A small network was shown many inputs. Here are its activations along a few directions, one row for each input.
In each table, some parts of the input vary, and every possible input appears once, in random order.
A made-up example of a description, with smaller parts first: one of 6 places along a line, together with either a single point or one of 11 places along a line or (one of 2 separate values, together with one of 8 places around a ring).
Shared parts are said once, and a part with two or three values counts as separate values.

Other details of the inputs shift rows strongly along two fixed directions, in all tables alike. That doesn't count.

Rows:
x1: [-38  -3   1  14  13  -9  10 -24 -26  10  -6  -1  -2   0]
x2: [-61   9 -18   2  12 -32 -87 -37 -39 -63 -19  40   8 -10]
x3: [ 17 -26  21   7  22  34  50 -26  -5  38  -9 -12 -19  -5]
x4: [-59  13  -1 -18  23 -45 -79 -48 -39 -55   0  45  -3 -10]
x5: [ 44   1  -3 -25 -13 -15 -36  26  45 -29  28   3   2  -7]
x6: [ 60  -1  10 -28 -14 -10 -13  30  57  -8  45 -12  -4  -4]
x7: [-37   9  -5  12  -6   5  10   0 -36   2 -30  12  11   7]
x8: [ 19 -20  10  -7  15  50  37 -28 -17  18 -36  11 -11 -12]
x9: [-31   1  16  12  10   5  48 -12 -32  33 -17  -6  -4   7]
x10: [ 50  -3  12 -29  -8 -27 -22  24  56 -15  47 -14  -6  -8]
x11: [ 19 -18   9   7  17  45  45 -23  -8  30 -22  -8 -14  -1]
x12: [ 28 -23  18   7  17  51  61 -20  -2  45 -13 -13 -15   1]
x13: [ 58  -8  16 -28  -9 -18 -10  28  59  -7  49 -16  -7  -7]
x14: [-10   2   0  14  -6  29  47   6 -25  28 -35  -5   7   7]
x15: [-89  33  -9   5   4 -59 -61 -19 -50 -41  -4  30  13   8]
x16: [ 34 -24   6   9   8  62  56 -14  -2  35 -33 -12  -8  -5]
x17: [-75  17 -15   9   8 -44 -58 -27 -41 -35   1  26  10   3]
x18: [ 11  26  -9  -5 -30 -34 -18  52  33 -14  30 -18  14  13]
x19: [ -9 -22  18   7  27  21  30 -38 -21  21 -12   1 -15  -3]
x20: [  8 -19   2   9  11  44  27 -23 -16  14 -32   4  -5  -4]
x21: [-80  29  -7   6   4 -51 -51 -14 -47 -31  -4  27  11   7]
x22: [ 34  10 -22   0 -35 -15 -22  51  48 -15  25 -24  19   2]
x23: [ -1 -15   1   9  19  35  23 -32 -21  13 -33   6  -8  -4]
x24: [-29  -8   5  14  12   0  22 -20 -23  19  -4  -2  -3   2]
x25: [  5 -12  -5  20   3  40  51  -5 -14  39 -28  -9  -2   1]
x26: [ 34   4  -6 -11 -13 -18 -36  26  45 -26  35 -12   2   2]
x27: [ 26  22 -12  -4 -35 -28 -12  61  43 -10  25 -22  18  11]
x28: [-78  20 -28  11   6 -46 -73 -26 -43 -51 -15  33  15  -1]
x29: [ -2 -11   0  17   6  36  53  -9 -18  38 -19  -9  -5   6]
x30: [ 13  21 -12  -3 -32 -31 -20  55  33 -16  24 -12  18  12]
x31: [ 59  -3  -7  -9 -19  -3 -17  38  60 -13  30 -20   5   0]
x32: [ 25 -18  16 -10  19  45  46 -25  -9  27 -20   4 -19  -7]
x33: [ 11 -25  28  -8  27  30  44 -36 -16  30 -12   6 -23 -11]
x34: [ 41   4   6 -27  -9 -22 -34  20  44 -20  40  -2  -4  -7]
x35: [ 31  19  -4  -5 -34 -21   1  63  45   0  35 -26  12  15]
x36: [-45   5  -8 -14  13 -24 -71 -37 -36 -58 -17  48   3 -13]
x37: [  4 -14  12   6  21  31  32 -31 -15  25 -16  -3 -12  -2]
x38: [-22  -2  17  13   8   9  52  -5 -26  39 -13  -8  -5   7]
x39: [ 46   3   0 -11 -14 -18 -28  30  54 -13  43 -20   1  -1]
x40: [ 29  20   1  -6 -32 -26   2  60  45   5  41 -27  12  14]
x41: [ 67  -3  -1 -24 -22   3 -19  38  57 -17  25  -9   2 -11]
x42: [ 11  -5   5  16  -9  48  72  15 -16  48 -35 -13   2   7]
x43: [-93  24  -2   5   8 -66 -57 -20 -49 -41   2  29  10   6]
x44: [ 16 -19  16  -8  22  43  40 -30 -18  25 -23  11 -20  -8]
x45: [-48   5  -6  15  13  -5  -1 -29 -38   5 -15   9   2   3]
x46: [-12  -6   2  17   9  24  40 -15 -22  36 -14  -7  -4   3]
x47: [ 52  -5   7 -12 -11 -19 -11  29  61  -5  46 -30  -3  -2]
x48: [  4 -13  -4  19   3  40  53  -5 -14  38 -26  -8   0   4]
x49: [-26   5   5  14   4  19  42  -5 -35  29 -26   2  -2  10]
x50: [ -7  -7  -3  17   6  30  42 -10 -19  33 -19  -7  -5   4]
x51: [ 15 -20  17  -9  21  43  41 -30 -18  23 -21  12 -18  -6]
x52: [ 46   2  -3 -24 -13 -15 -37  26  45 -28  26   2   1  -9]
x53: [-77  13 -14   1  23 -44 -90 -49 -49 -63 -11  44   1  -5]
x54: [ 21  10 -22   1 -32 -19 -30  45  38 -21  23 -15  19   3]
x55: [-74  11 -18   3  21 -42 -92 -47 -47 -65 -19  47   5  -8]
x56: [ 27  21 -11  -3 -35 -27 -14  63  43  -9  26 -19  17  10]
x57: [-19  -8 -10  20   3  32  28 -16 -32  20 -36   4   3  -2]
x58: [ 45   3  -4 -25 -13 -16 -36  24  46 -29  25   0   2  -8]
x59: [ 39  10 -15  -1 -29 -15  -7  49  52  -2  36 -31  10   7]
x60: [-27 -11   7  18  16  12  36 -25 -29  31 -14  -4  -7  -1]
Description of these inputs: one of 3 separate values, together with one of 4 places along a line, together with one of 5 places along a line.
The inputs of x51 and x32 match in every part but the choice among 3 separate values. If x7 is changed in the same way as x51 into x32, which row does it become?
> x14
The inputs of x13 and x33 match in every part but the choice among 3 separate values. If x29 is changed in the same way as x13 into x33, which row does it become?
> x50
Change only the choice among 3 separate values in x27. List by row number the other rows that result.
> x30, x56
Change only the choice among 3 separate values in x38. List by row number the other rows that result.
> x9, x43

Rows:
x61: [ 20  -1 -13  10  -5  31  27  12   4  15 -26  -5   2   3]
x62: [ 22   6   3  -2 -16 -11  11  35  28   0   7 -22   6   3]
x63: [ 29 -13  15  -3   4  34  36  -1   8  21  -5  -5  -8   5]
x64: [  0   0  -3   2  -9 -31 -22  16  22 -18  21 -13   5  -2]
x65: [ -6 -11  -8  12   0  27   9 -14 -15   7 -16   1   5  -5]
x66: [ 35 -11   9 -11  -9   0  -2  21  31  -2  19  -6   1  -8]
x67: [-21   7   1  -4   0  -2  11  -5 -24   8 -18  15   3  -5]
x68: [-10   9 -11  -6   1 -23 -22  -6   3  -9  16   3   2  -1]
x69: [  1  18  -7  -8 -12 -19 -30  18  14 -13  30   2   2  10]
x70: [-36  14   4  10  17   4   4 -24 -37   3 -27   8  -5   9]
x71: [-23  -9   6  16  19  12  22 -30 -24  16 -17  -1  -5   4]
x72: [ -2   1   3  -3  -6   5  20   8 -10  16  -5   6   3  -3]
x73: [  5   5  -9 -10 -11 -30 -24  14  19  -8  24  -1   6 -11]
x74: [-24  -7   9  -4   9  -3 -14 -20 -25 -14 -15  24  -1  -7]
x75: [ 18   6  -1 -11   0 -15 -37   2  23 -22  25   0  -5  -1]
x76: [ 18 -23  13  -1  11  28  38 -15  -2  19 -14  -3 -12  -9]
x77: [-45   5   6   9  11  -9   1 -20 -39  -3 -32  15   3  -3]
x78: [ 37  -5  14  -8   4  35  45   4  10  24 -16  -8  -8   3]
x79: [ 27   5  -1 -13   2 -10 -26   3  28 -12  22  -7  -7  -3]
x80: [ 12  -4 -16   4  -9   6 -11   0  12  -3   0 -11   8 -10]
x81: [-42  -9   8  15  15  -3   3 -26 -35   2 -19  11   1  -4]
x82: [  3  -6   2   5  -1 -15  -1   5  12   4   6 -14   3  -7]
x83: [-12 -12  10  -4   9   8   4 -15 -18  -6 -15  15  -5  -4]
x84: [ 13  13  -9  -7  -8 -15 -20  12  21  -4  32  -6  -2   3]
x85: [ 21  -8   4 -12  -7 -11 -16  16  26 -18  19  -2   0  -6]
x86: [ -8  -2 -15  14   1  21   7  -4 -18   2 -29   9   3   4]
x87: [  4  -6   0   4   0 -14   3   5  14   1   6 -17   0  -4]
x88: [-34 -11   3  -3  24  -6 -13 -43 -34 -15 -24  22  -8 -14]
x89: [-13  12   0   0   5  12  12 -10 -24  14  -7   9  -6   8]
x90: [-14   9 -10  -4  -1 -23 -26  -4   1 -14  19   8   3   1]
x91: [ 28   5  -1   2  -4  -7  -1  15  33   8  23 -28  -3   5]
x92: [  0   1  -3 -10   8 -18 -32 -14   8 -22   9   6  -2  -5]
x93: [ 15   2 -21   6 -17  -3 -24  26  23 -17   8  -2   9   6]
x94: [ -1   6   2   8   1  -6 -10   4   8  -2  16 -11  -2   9]
x95: [-22  10   5  10   9   3   1 -12 -23   3 -12   1  -3  11]
x96: [-34   1   7  -6  16  -1  -6 -29 -39 -17 -35  27  -4  -7]
x97: [-20  -3   1  11  15  -3   5 -24 -14   6 -10  -5  -3   2]
x98: [ 23   1   6 -15 -13 -12 -15  23  21 -15  10   2   5  -6]
x99: [-13  11   2 -15  -3 -28 -40   2  -4 -34  -5  20   6  -9]
x100: [ -4  -6   6  12   6   7  15  -4  -1  11   1 -10   0   8]
x101: [ 19 -17  12   0  15  31  33 -21  -1  21 -10  -2 -11  -2]
x102: [  3 -12   1   1   7  15  38 -12  -8  28  -8  -5  -7  -8]
x103: [ 47 -23  -6  18  -3  58  61  14  19  43 -14 -21  -5   3]
x104: [ 18  -1 -17   2 -17  -2 -23  14  25 -13  14 -11  11  -7]
x105: [ 15  16   1 -15  -6 -15 -36  13  16 -25  17   4  -1   5]
x106: [-13  17  -7  -7  -7 -19 -20   7  -4 -13  10  10   7   8]
x107: [-24 -15   9   0  20   6  -1 -37 -31  -2 -22  22  -7 -14]
x108: [-14  -4  10   9   2   5  21  -2 -19  13 -19  -1   2   0]
x109: [  8 -10 -17  15   2  19   7  -4   2   6 -13  -1   0  -1]
x110: [-3  1  1  0 -1 10 17  0 -6 14  3  3 -1  9]
x111: [  2  -5   9  11   2  14  26   2   0  17  -3 -12  -1  12]
x112: [-10  26  -8  -9  -4 -16 -22   7  -4 -11   8   8   1   7]
x113: [  5   9  -8  -7 -11 -20 -21  16  19 -11  31  -1   6   5]
x114: [-46  12   0   9  10 -20 -23 -18 -32 -19 -14  13   5   9]
x115: [ 27   4  -1 -10 -20  -3  16  36  24   8  17 -12   4   2]
x116: [-23  -9   3  -5  16 -11 -20 -32 -21 -14 -14  20  -4 -17]
x117: [  7  15 -18  -4 -22 -11 -33  22  16 -25   2  -3  16  -3]
x118: [ 34  -4  -9   2 -25  17   2  29  30   3  11 -18  11   1]
x119: [ 20   2  13  -6  12  35  33 -10  -7  21 -21   0 -13   4]
x120: [ 18   7 -14  -1 -23   1 -19  25  19 -14   6  -9  14  -1]
x121: [-12   3  -1  -8   6 -20 -42 -10   1 -32  12  15   1   0]
x122: [-35  13   1   7   9 -11  -6 -15 -26  -9 -20   8   3   8]
x123: [ -2   4  -8  -8 -13 -27 -23  20  16 -17  28   1   6  -2]
x124: [-24   2   2  -1   7  11  30 -14 -33  15 -28  13  -3  -2]
x125: [  6 -14   6   3   3  20  41  -8  -8  34  -6  -1  -5  -9]
x126: [ 35 -15  16   9  -5  37  73  21  12  44 -13 -30  -5   5]
x127: [ 4 10  0 -5 -2 11 25  4 -5 17 -8  0  0  6]
x128: [11 -9  8  0 -7 19 37 10 -1 29 -1 -2 -1 -1]
x129: [  6  16 -13  -9  -5 -25 -32   7  19 -10  30  -4  -1   1]
x130: [ 39 -20  12   2  -5  42  71  15  13  55   2 -17  -6  -4]
x131: [-13   5   1 -13  -2 -25 -36   2  -4 -36   0  16   3  -4]
x132: [ 23   7   3 -14  -8  -9 -18  18  22 -18  14   0   3   5]
x133: [ -3 -10   9   9  -1   7  25   6  -2  12  -6 -11   0   4]
x134: [-32  -1   6   1  25   9 -17 -42 -37 -10 -15  25 -11   0]
x135: [-22  -4   1   1   1   4  13  -7 -22   7  -8  11  -1   0]
x136: [-10  -8 -21  15  10  12  -4 -19 -13   0 -23   6  -1  -4]
x137: [-45   1  -8   0   9 -22 -21 -25 -31 -16  -4  22   0  -7]
x138: [-44  -3   1  11  11 -23 -22 -24 -27 -13  -9  12   3  -7]
x139: [ 42   1   8 -11  -8  12   1  21  32   2  21 -11  -7   7]
x140: [ -6 -11   7  11   3   3  18   1  -2   8  -2 -10  -1   1]
x141: [  6  10  -3   3  -4 -22 -26  11  23 -12  27 -15   0   6]
x142: [-1 -3  7  6 -9 -9  1 16  7  1  6 -8  6  2]
x143: [ 30   7  -2  -5 -11   5   6  23  28  14  32 -14  -3   7]
x144: [ 10  11   2   3 -10 -11 -15  22  22  -6  23 -15   1  14]
The inputs of x119 and x139 match in every part but one. If x117 is changed in the same way as x119 into x139, which row does it become?
> x118
The inputs of x136 and x109 match in every part but one. If x129 is changed in the same way as x136 into x109, which row does it become?
> x84
The inputs of x97 and x111 match in every part but one. If x102 is changed in the same way as x97 into x111, which row does it become?
> x135
What do these inputs look like to the network?
> one of 6 places along a line, together with either one of 2 separate values or (one of 3 separate values, together with one of 4 places along a line)
A walk changes only the place on the line of 6. It starts at x68 and steps to x90. List the rest of the walk in order.
> x113, x110, x106, x127
Change only the choice among 3 separate values in x112. List by row number the other rows that result.
> x70, x119
A walk changes only the place on the line of 6. It starts at x82 and steps to x138. List the rest of the walk in order.
> x81, x142, x108, x77
Change only the choice among 2 separate values in x93. List by row number the other rows that result.
> x118
Change only the choice among 3 separate values in x66. List by row number the other rows that result.
> x81, x130
A walk changes only the place on the line of 4. It starts at x108 and steps to x126. List the rest of the walk in order.
> x114, x95
